Each row below holds a small network's activations on one record, seen along a few directions.
Each row is followed by the record's values for the fields MIKI, DIBUD, ZOSU, MORIV, VIRUZ, PEF, VAGOL.
Not every record has every field; a missing one is left out.
The largest differences between rows may come from other fields.
(in the rows, 500 means zero)
Strong random noise was added to every row along 6 fixed directions; ignore it. To show where, here is one row again and again, with new noise each time:
[413 520 508 544 484 462 401 524 441 576 561 747 580 389 382 653 511 333
 547 647 538]
[714 619 740 307 528 372 727 164 560 446 403 553 415 805 620 263 591 750
 573 511 441]
[465 597 501 580 522 411 465 473 420 662 621 499 566 496 483 516 593 354
 567 639 489]
[559 487 657 477 560 428 604 346 515 534 520 461 478 631 594 357 591 572
 535 555 482]
[512 582 649 450 565 390 594 307 437 634 578 566 435 633 580 436 636 453
 567 661 435]
[536 444 355 676 338 555 242 730 560 324 377 649 830 284 189 586 334 583
 509 395 697]
[555 522 541 458 519 461 636 421 600 480 603 500 477 485 560 518 554 471
 491 483 502]
[617 621 377 722 412 478 425 535 435 551 597 217 643 547 419 316 614 621
 510 446 519]

[619 684 475 314 303 543 546 299 527 287 566 885 289 516 297 567 570 685
 436 453 454] : MIKI: giva / DIBUD: vurik / ZOSU: baz / VAGOL: pipad
[587 452 336 453 496 644 669 561 594 415 621 384 255 458 645 705 498 539
 334 224 453] : MIKI: bina / DIBUD: viru / ZOSU: maram / MORIV: tope / VIRUZ: peno / PEF: povol / VAGOL: zem
[577 366 729 205 709 229 645 378 743 391 257 511 544 546 681 480 244 391
 691 552 602] : MIKI: giva / DIBUD: viru / ZOSU: maram / MORIV: tope / VIRUZ: gekof / PEF: nud / VAGOL: pipad
[387 469 606 528 552 418 567 387 458 716 608 298 462 578 677 363 683 418
 477 680 411] : MIKI: bina / DIBUD: vurik / ZOSU: maram / MORIV: buto / VIRUZ: lag / PEF: nud / VAGOL: zem
[470 751 337 566 615 245 528 593 595 779 741  84 706 452 647 556 484  94
 642 589 552] : MIKI: bina / DIBUD: vurik / ZOSU: baz / VAGOL: zem
[692 707 306 510 435 530 675 434 508 525 687 350 296 540 522 608 586 547
 451 325 402] : MIKI: bina / DIBUD: viru / ZOSU: maram / MORIV: fadoz / VIRUZ: kubez / PEF: nud / VAGOL: pipad
[493 455 346 531 458 598 684 529 530 487 669 382 349 451 595 594 607 521
 374 337 405] : MIKI: giva / DIBUD: viru / ZOSU: maram / MORIV: buto / VIRUZ: lag / PEF: nud / VAGOL: zem
[584 728 392 461 580 423 579 482 484 632 427 340 530 639 610 594 461 436
 583 372 449] : MIKI: bina / DIBUD: viru / ZOSU: maram / MORIV: tope / VIRUZ: peno / PEF: nud / VAGOL: pipad
[496 584 407 576 489 689 578 560 417 586 627 401 507 475 514 485 634 578
 422 515 415] : MIKI: bina / DIBUD: viru / ZOSU: maram / MORIV: fadoz / VIRUZ: kubez / PEF: nud / VAGOL: zem
[426 130 681 519 697 510 479 536 576 423 342 333 488 512 598 341 380 584
 522 474 611] : MIKI: giva / DIBUD: viru / ZOSU: maram / MORIV: tope / VIRUZ: gekof / PEF: nud / VAGOL: pipad
[533 600 469 471 426 553 466 430 456 523 512 675 524 454 450 559 495 469
 529 569 439] : MIKI: giva / DIBUD: vurik / ZOSU: maram / MORIV: fadoz / VIRUZ: kubez / PEF: povol / VAGOL: zem
[681 614 341 463 405 397 424 453 565 417 343 511 531 549 422 494 364 645
 567 331 546] : MIKI: giva / DIBUD: vurik / ZOSU: maram / MORIV: buto / VIRUZ: lag / PEF: povol / VAGOL: pipad
[405 295 675 479 572 393 444 413 487 482 613 637 353 431 521 466 535 321
 439 719 535] : MIKI: bina / DIBUD: viru / ZOSU: maram / MORIV: tope / VIRUZ: gekof / PEF: nud / VAGOL: zem
[559 460 641 308 431 554 581 398 608 255 387 815 393 549 426 533 454 691
 488 466 487] : MIKI: giva / DIBUD: viru / ZOSU: baz / VAGOL: pipad
[536 454 455 392 462 459 472 540 609 442 397 702 543 420 423 655 379 464
 494 475 547] : MIKI: bina / DIBUD: viru / ZOSU: maram / MORIV: buto / VIRUZ: lag / PEF: povol / VAGOL: zem
[486 477 632 546 505 535 429 500 457 535 413 383 716 590 469 265 523 657
 498 629 510] : MIKI: bina / DIBUD: viru / ZOSU: baz / VAGOL: zem
[364 695 376 425 536 498 519 598 518 628 642 570 546 344 483 748 504 183
 548 622 435] : MIKI: giva / DIBUD: viru / ZOSU: baz / VAGOL: pipad
[447 343 782 360 686 425 717 409 631 529 469 495 379 597 747 494 470 450
 522 539 491] : MIKI: bina / DIBUD: viru / ZOSU: baz / VAGOL: pipad
[330 253 670 372 553 751 633 456 510 454 603 917 278 350 552 718 556 497
 319 620 438] : MIKI: bina / DIBUD: viru / ZOSU: maram / MORIV: fadoz / VIRUZ: kubez / PEF: nud / VAGOL: zem
[572 531 331 507 442 515 558 622 614 428 590 467 503 432 441 597 423 464
 446 297 535] : MIKI: bina / DIBUD: viru / ZOSU: baz / VAGOL: zem
[333 337 531 540 715 472 508 633 574 637 402 434 722 425 659 645 345 261
 567 544 578] : MIKI: bina / DIBUD: viru / ZOSU: maram / MORIV: buto / VIRUZ: lag / PEF: nud / VAGOL: zem
[499 576 659 420 634 501 763 339 535 641 566 282 322 668 794 358 672 536
 480 507 377] : VAGOL: pipad
[598 515 644 454 430 472 512 203 252 535 502 462 140 897 556 222 718 831
 497 573 410] : MIKI: giva / DIBUD: vurik / ZOSU: maram / MORIV: fadoz / VIRUZ: nage / PEF: nud / VAGOL: zem
[525 390 594 601 639 294 459 546 509 579 338 231 645 582 594 337 382 464
 641 534 635] : MIKI: bina / DIBUD: viru / ZOSU: maram / MORIV: tope / VIRUZ: gekof / PEF: nud / VAGOL: zem
[265 281 503 693 488 694 411 601 240 611 701 638 202 429 453 622 645 517
 364 576 408] : MIKI: giva / DIBUD: viru / ZOSU: baz / VAGOL: pipad
[463 456 533 553 624 360 447 614 694 548 450 119 837 449 607 350 364 360
 641 509 625] : MIKI: giva / DIBUD: vurik / ZOSU: baz / VAGOL: zem
[498 534 452 757 537 401 339 589 433 694 552  69 722 607 509 239 527 475
 576 536 581] : MIKI: bina / DIBUD: vurik / ZOSU: baz / VAGOL: zem
[440 468 617 528 558 569 563 489 493 573 467 427 494 550 625 386 582 559
 463 517 471] : VAGOL: zem
[542 597 443 465 512 419 541 372 448 638 674 413 293 598 594 590 609 352
 505 511 427] : MIKI: bina / DIBUD: vurik / ZOSU: maram / MORIV: tope / VIRUZ: peno / PEF: povol / VAGOL: pipad
[430 585 395 448 448 634 577 456 425 530 575 706 370 503 461 676 599 501
 385 538 411] : MIKI: bina / DIBUD: viru / ZOSU: maram / MORIV: buto / VIRUZ: lag / PEF: nud / VAGOL: zem
[381 281 833 431 635 491 509 324 469 573 311 662 475 695 559 370 523 567
 585 679 508] : MIKI: bina / DIBUD: vurik / ZOSU: maram / MORIV: buto / VIRUZ: lag / PEF: nud / VAGOL: pipad
[485 529 646 381 527 408 514 405 482 613 381 557 598 580 618 474 507 404
 593 645 464] : MIKI: bina / DIBUD: vurik / ZOSU: maram / MORIV: tope / VIRUZ: peno / PEF: povol / VAGOL: zem
[444 273 519 642 643 418 389 667 473 584 524 252 571 421 625 538 438 330
 541 490 616] : MIKI: bina / DIBUD: viru / ZOSU: maram / MORIV: fadoz / VIRUZ: nage / PEF: nud / VAGOL: zem
[411  68 599 706 636 678 472 661 520 483 538 127 545 496 655 354 517 659
 360 374 575] : MIKI: bina / DIBUD: viru / ZOSU: maram / MORIV: tope / VIRUZ: peno / PEF: nud / VAGOL: zem
[549 554 402 643 552 555 511 557 357 650 548 128 471 621 556 412 574 544
 472 368 440] : MIKI: bina / DIBUD: viru / ZOSU: maram / MORIV: fadoz / VIRUZ: nage / PEF: nud / VAGOL: pipad
[727 774 447 361 470 404 530 288 295 510 375 641 313 800 422 502 505 729
 639 410 434] : MIKI: giva / DIBUD: viru / ZOSU: maram / MORIV: fadoz / VIRUZ: nage / PEF: nud / VAGOL: pipad
[257 443 506 434 761 490 710 415 425 772 825 475 179 430 737 731 673  59
 498 729 356] : MIKI: giva / DIBUD: viru / ZOSU: maram / MORIV: buto / VIRUZ: nupi / PEF: nud / VAGOL: pipad
[638 697 453 442 480 391 517 520 632 449 359 505 622 564 545 514 380 492
 582 439 491] : MIKI: bina / DIBUD: viru / ZOSU: maram / MORIV: fadoz / VIRUZ: kubez / PEF: povol / VAGOL: zem
[464 573 293 452 402 766 725 545 547 413 805 513 252 391 532 703 610 483
 282 372 374] : MIKI: giva / DIBUD: viru / ZOSU: baz / VAGOL: zem
[706 593 602 301 471 432 466 376 442 393 106 798 429 808 438 398 405 881
 655 388 498] : MIKI: giva / DIBUD: viru / ZOSU: maram / MORIV: tope / VIRUZ: peno / PEF: povol / VAGOL: zem
[607 829 351 477 409 414 551 374 385 530 610 575 460 571 401 548 634 417
 558 596 405] : MIKI: bina / DIBUD: viru / ZOSU: maram / MORIV: buto / VIRUZ: nupi / PEF: nud / VAGOL: zem
[347 207 757 324 657 645 532 510 585 421 285 788 480 525 643 608 354 487
 492 533 527] : MIKI: giva / DIBUD: viru / ZOSU: maram / MORIV: tope / VIRUZ: peno / PEF: nud / VAGOL: zem
[403 304 533 691 637 374 335 568 430 632 502 300 511 547 645 402 504 383
 588 620 528] : MIKI: giva / DIBUD: viru / ZOSU: maram / MORIV: fadoz / VIRUZ: kubez / PEF: povol / VAGOL: zem
[563 854 379 438 376 432 584 491 489 565 637 513 603 464 413 558 593 421
 520 553 388] : MIKI: bina / DIBUD: viru / ZOSU: baz / VAGOL: zem

Here are new rows. What are their fields?
[460 497 451 513 504 432 434 560 468 519 523 543 451 474 486 620 469 367
 580 453 581] : MIKI: giva / DIBUD: vurik / ZOSU: maram / MORIV: fadoz / VIRUZ: nage / PEF: nud / VAGOL: zem
[540 695 496 372 381 470 464 343 378 487 480 861 347 622 358 528 552 645
 561 589 474] : MIKI: giva / DIBUD: vurik / ZOSU: baz / VAGOL: zem
[432 549 508 478 538 571 606 555 564 561 532 495 507 442 619 555 526 423
 465 488 495] : VAGOL: zem
[520 714 489 534 403 612 528 411 339 590 546 555 360 600 461 445 695 662
 440 513 375] : VAGOL: pipad
[498 370 278 693 434 372 263 686 565 404 637 378 539 210 365 583 391 271
 520 457 700] : MIKI: giva / DIBUD: vurik / ZOSU: maram / MORIV: tope / VIRUZ: gekof / PEF: nud / VAGOL: zem
[379 444 439 547 457 655 546 474 458 554 752 568 408 382 441 624 654 433
 350 544 441] : MIKI: bina / DIBUD: vurik / ZOSU: maram / MORIV: buto / VIRUZ: lag / PEF: nud / VAGOL: zem
[420 382 632 476 603 559 562 540 596 513 417 487 616 442 653 473 427 480
 473 464 521] : VAGOL: zem
[756 608 436 514 501 463 619 481 632 412 439 175 522 653 617 328 534 680
 507 324 473] : MIKI: bina / DIBUD: viru / ZOSU: maram / MORIV: fadoz / VIRUZ: kubez / PEF: povol / VAGOL: zem
[416 432 474 451 405 608 654 584 736 349 656 561 579 198 508 635 498 407
 323 430 539] : MIKI: bina / DIBUD: vurik / ZOSU: baz / VAGOL: zem
[501 318 648 515 546 561 550 460 523 461 302 401 575 666 571 269 538 692
 486 464 473] : MIKI: bina / DIBUD: viru / ZOSU: maram / MORIV: buto / VIRUZ: lag / PEF: nud / VAGOL: zem
[430 358 824 531 594 403 309 440 440 582 165 442 809 743 517 137 400 628
 713 743 593] : MIKI: giva / DIBUD: vurik / ZOSU: baz / VAGOL: zem
[524 598 484 470 534 391 472 589 584 534 391 504 655 531 462 536 362 425
 602 474 580] : MIKI: bina / DIBUD: viru / ZOSU: baz / VAGOL: zem
[482 531 641 412 509 407 530 408 572 490 484 507 585 543 535 374 539 484
 569 621 512] : MIKI: giva / DIBUD: vurik / ZOSU: baz / VAGOL: zem
[520 371 354 656 444 552 420 638 529 408 562 308 462 376 439 505 444 482
 390 415 580] : MIKI: bina / DIBUD: viru / ZOSU: maram / MORIV: tope / VIRUZ: gekof / PEF: nud / VAGOL: zem
[412 604 325 691 324 670 263 716 356 528 455 664 651 349 249 593 506 556
 450 500 555] : VAGOL: zem
[744 645 385 378 502 452 778 494 762 420 575 291 429 471 642 568 501 512
 487 275 472] : MIKI: bina / DIBUD: viru / ZOSU: maram / MORIV: fadoz / VIRUZ: kubez / PEF: povol / VAGOL: zem
[452 223 531 518 549 603 543 542 547 314 446 545 315 407 502 596 433 585
 362 401 584] : MIKI: bina / DIBUD: viru / ZOSU: maram / MORIV: tope / VIRUZ: gekof / PEF: nud / VAGOL: pipad
[428 286 494 583 557 553 477 635 554 512 471 380 619 460 528 527 443 529
 450 455 571] : MIKI: bina / DIBUD: viru / ZOSU: maram / MORIV: buto / VIRUZ: lag / PEF: nud / VAGOL: zem
[366 196 273 647 381 846 470 845 661 248 724 472 483  99 373 737 443 509
 247 300 599] : MIKI: giva / DIBUD: viru / ZOSU: baz / VAGOL: zem
[417 390 619 519 553 528 411 641 618 464 251 517 765 472 457 478 308 486
 567 502 602] : MIKI: bina / DIBUD: viru / ZOSU: baz / VAGOL: pipad
[518 552 475 638 429 534 446 432 418 534 709 297 442 542 434 304 701 614
 403 532 459] : MIKI: bina / DIBUD: vurik / ZOSU: baz / VAGOL: pipad
[509 770 416 469 322 603 521 462 392 551 602 724 475 482 298 566 620 459
 446 549 356] : MIKI: bina / DIBUD: viru / ZOSU: baz / VAGOL: pipad
